Read these off the table that follows.
1) Give the last entry, reading row by row.
2) Give the entry in the top-right corner.
3) Give the fifth entry in reading order.
4) Give the bottom entry of the column that holds the smallest entry.
5) Give the 1st entry on the main diagonal.
6) Give the bottom-left entry.
7) Give the third entry from the end, reading row by row.
8) Give the smallest entry in the first row.
[[128 131 129 130 119 135 117 129 131 118 141]
 [127 119 121 115 143 114 139 128 121 120 135]
 [127 130 131 133 136 127 138 126 128 152 109]
 [127 135 131 136 122 141 122 127 132 137 127]
 [132 127 131 128 125 116 129 131 130 128 126]
 [132 125 130 125 127 112 135 131 129 124 115]
 [129 126 127 125 127 122 130 130 127 122 126]
 [130 128 126 124 117 129 115 131 130 104 152]
 [125 127 123 124 130 132 127 126 126 116 139]
 [133 130 135 134 118 119 126 132 133 134 118]]
1) 118
2) 141
3) 119
4) 134
5) 128
6) 133
7) 133
8) 117

x =
[[126 120 128 134 122 125 127 128 121 134 127 125 128 122]
 [129 130 130 124 130 125 127 130 130 133 126 134 126 134]
 [130 131 125 121 127 131 127 125 127 127 129 134 125 133]
 [123 130 127 127 125 123 118 132 129 126 129 129 127 124]
 [126 126 123 125 123 126 126 128 130 127 128 126 126 132]
 [128 127 129 128 127 127 129 129 128 127 127 128 128 131]
 [134 132 131 130 131 132 133 127 128 132 121 132 140 133]
 [128 129 129 127 127 128 128 128 129 128 128 128 128 128]
 [128 120 124 127 118 127 125 124 115 137 127 132 124 124]
 [132 123 118 110 116 132 124 118 111 134 127 147 113 133]
 [125 118 128 123 119 125 134 124 120 126 122 141 107 122]
 [135 135 135 135 135 129 128 122 122 129 126 132 140 136]]
Rows and columns are numbered from 0.
The entry in the bottom-right corner -> 136
Find the entry at row 2, column 2.
Answer: 125
The top-left entry -> 126
The minimum: 107
The entry in row 0 and column 2: 128
The entry in row 1 and column 0 is 129
The entry at row 0, column 1 is 120
Find the bottom-left entry.
Answer: 135
The entry at row 1, column 2 -> 130
The top entry of the column that holds the largest entry: 125
The entry in row 2 and column 0 is 130
The entry just right of 116 is 132
Find the entry in the top-right corner.
Answer: 122
The entry directly above the smallest entry: 113

grid =
[[116 125 139 108 133]
 [141 114 113 130 132]
 [131 148 116 138 135]
 [140 122 121 149 126]
 [134 137 118 147 140]
 [122 122 137 110 113]
 [133 139 118 146 140]
 [135 121 113 128 148]
 [119 133 147 134 116]
 [116 125 144 123 145]
 [121 129 137 113 110]
 [128 147 112 121 136]
 [133 126 119 138 150]]
The first entry in reading order is 116
Give the top entry of the column that holds the largest entry.
A: 133
Give the entry just right of the centre entry.
A: 146
The fourth entry in reading order -> 108
The second entry, reading row by row: 125
Give the bottom-right entry.
A: 150
The fifth entry from the end, reading row by row is 133
The third-last entry, reading row by row -> 119
Give the median entry.
A: 130
Give the third entry in reading order.
A: 139
Give the second entry on the main diagonal.
A: 114
The second largest entry: 149
Give the centre entry.
A: 118
Give the bottom entry of the column that holds the smallest entry.
A: 138
The entry directly above 129 -> 125
The entry just right of 114: 113
The entry directly above 145 is 116

Read these off the row that follows.
1) Find the third entry from the right.
2) Find the first entry from the right.
3) Find the first entry from the left.
4) Find the second entry from the left.
153,139,125,121,153,128,134,139,122,133,147,125,136
1) 147
2) 136
3) 153
4) 139

[[113, 132, 123, 123, 127, 127, 123, 136, 132, 132, 123, 115], [134, 131, 137, 132, 130, 117, 135, 133, 120, 137, 123, 131], [133, 124, 135, 129, 141, 137, 122, 114, 145, 123, 125, 134], [112, 131, 124, 127, 131, 126, 125, 139, 134, 136, 121, 113], [130, 117, 125, 124, 128, 130, 127, 130, 132, 127, 120, 125], [141, 147, 141, 139, 134, 113, 145, 129, 113, 137, 134, 133], [139, 127, 133, 135, 143, 139, 121, 119, 145, 127, 124, 142], [127, 130, 132, 127, 131, 135, 115, 132, 136, 130, 118, 131], [116, 134, 128, 118, 129, 117, 124, 136, 120, 131, 125, 117], [127, 121, 143, 125, 130, 136, 119, 125, 128, 116, 129, 128], [116, 125, 123, 119, 126, 102, 135, 145, 123, 149, 111, 116]]
The smallest entry: 102
Report the largest entry.
149
Report the third entry in reading order.
123
The second largest entry is 147
The entry just left of 122: 137
Report the entry just right of the smallest entry.
135
The first entry in reading order: 113
The second entry in reading order is 132
The third smallest entry -> 112
The entry just right of the largest entry: 111
